A small network was shown many inputs. Here are its activations along a few directions, one row for each input.
Each table varies a few parts of the input and shows all the possible inputs, shuffled.
A made-up example of a description, with smaller parts first: one of 3 separate values, together with either a single point or one of 11 places along a line or (one of 6 places along a line, together with one of 8 places around a ring).
Shared parts are said once, and a part with two or three values counts as separate values.
(in the rows, 128 means zero)

Other details of the inputs vary at random and push rows far along three fixed directions, the same in every table; ignore that.

Rows:
r1: [122 138 112 137 138 129 113 116 128 102 129 129 127]
r2: [162 133 135 132 127 158 138 127 166 120 168 115 108]
r3: [158 136 138 146 128 160 143 129 161 123 177 112 107]
r4: [125 140 111 132 130 125 112 118 135 101 123 120 131]
r5: [127 136 114 140 134 118 131 129 131  88 125 129 120]
r6: [115 122 128 126 120 106 129 139 111 157 117 136 140]
r7: [131 143 114 146 139 125 117 114 129 107 129 135 133]
r8: [165 134 134 128 119 156 135 127 169 120 163 107 110]
r9: [120 142 114 141 140 127 117 117 128 102 132 129 125]
r10: [122 140 114 138 131 124 112 119 134 103 127 118 132]
r11: [123 142 114 133 133 124 112 116 135 102 124 123 126]
r12: [115 118 121 114 126 110 125 145 116 151 112 141 124]
r13: [115 114 130 114 125 103 141 151 109 135 110 137 118]
r14: [137 139 117 145 134 113 132 124 130  93 126 132 129]
r15: [112 119 124 113 121 106 126 142 115 150 115 136 124]
r16: [102  95 217  75 133 225 109  89 109 118 123 108 150]
r17: [133 138 113 142 137 127 114 112 129 107 126 136 135]
r18: [111 115 132 121 124 104 142 153 107 136 113 134 122]
r19: [159 119 145 116 105 140 150 150 148 173 143 124 116]
r20: [127 137 110 130 130 127 109 117 137 100 120 124 128]
r21: [117 126 127 124 126 108 132 140 106 156 118 139 136]
r22: [110 119 125 123 126 109 127 144 108 153 120 135 126]
r23: [159 116 143 117 112 140 151 151 146 174 149 130 117]
r24: [121 120 124 119 119 108 126 138 115 155 110 143 135]
r25: [133 144 112 138 128 122 114 115 135 107 123 123 141]
r26: [117 112 127 114 123 106 140 152 111 134 106 141 117]
r27: [119 139 115 142 139 126 115 118 131 103 133 126 130]
r28: [162 131 135 133 127 159 138 126 163 120 170 115 106]
r29: [124 115 130 120 122 105 141 147 109 139 105 144 129]
r30: [149 119 143 111 106 142 150 154 149 169 147 118 108]
r31: [112 121 122 115 125 109 127 145 114 151 115 137 127]
r32: [119 124 125 120 124 108 129 141 112 156 114 139 139]
r33: [131 147 113 142 129 123 116 114 135 108 123 125 138]
r34: [157 112 156 125 110 135 168 159 138 160 150 124 116]
r35: [163 133 134 138 127 162 140 128 164 121 169 119 103]
r36: [154 118 148 124 112 139 154 152 142 176 156 123 122]
r37: [111 120 122 115 119 109 127 143 115 151 114 136 126]
r38: [ 90 106 115 134 151 116 170 131 112 155 105 119 111]
r39: [121 140 116 139 142 125 115 115 128 101 133 129 124]
r40: [124 140 112 134 132 127 111 117 137 101 120 127 125]
r41: [136 140 114 148 132 115 133 126 131  94 125 132 130]
r42: [130 141 116 141 133 121 115 111 133 106 128 130 137]
r43: [123 124 125 114 118 103 125 139 115 154 109 131 138]
r44: [ 98 109 118 140 150 115 171 126 109 161 104 122 124]
r45: [124 134 112 136 139 130 111 116 130 101 126 133 124]
r46: [129 144 117 146 140 121 118 113 127 107 133 131 134]
r47: [116 127 129 125 118 106 128 140 112 157 112 131 140]
r48: [119 139 115 143 133 125 114 116 132 103 132 125 130]
r49: [136 141 111 137 129 123 112 114 136 106 120 127 138]
r50: [127 146 117 155 139 122 120 115 126 109 137 129 138]
r51: [120 123 124 122 123 109 129 140 108 156 116 140 136]
r52: [130 143 113 143 130 123 116 113 133 107 128 130 139]
r53: [114  94 215  76 139 219 111  85 108 121 125 119 157]
r54: [ 76 103 195  77 144 186  86  74  78 103  82 127 175]
r55: [117 122 128 128 125 107 129 140 106 158 119 137 139]
r56: [152 112 141 112 108 142 149 154 150 169 149 127 105]
r57: [171 135 136 140 125 156 140 123 162 126 170 118 116]
r58: [131 144 115 145 129 120 115 115 133 108 127 120 143]
Description of these inputs: one of 2 separate values, together with either a single point or (one of 4 places along a line, together with either a single point or one of 6 places along a line).
Q: The inputs of r34 and r18 match in every part but the choice among 2 separate values. If r33 is changed in the same way as r34 into r18, which row does it become?
A: r30
Q: The inputs of r39 and r46 match in every part but the choice among 2 separate values. If r26 is changed in the same way as r39 into r46, which row does it become?
A: r29
Q: Change only the choice among 2 separate values in r41. List by row number the other rows that result.
A: r5
Q: Start at r45 and move only the place on the line of 4, one step at a time. The first step leads to r28. Which rows follow, in order?
A: r1, r22
Q: Change only the choice among 2 separate values in r44. List by row number the other rows that result.
A: r38
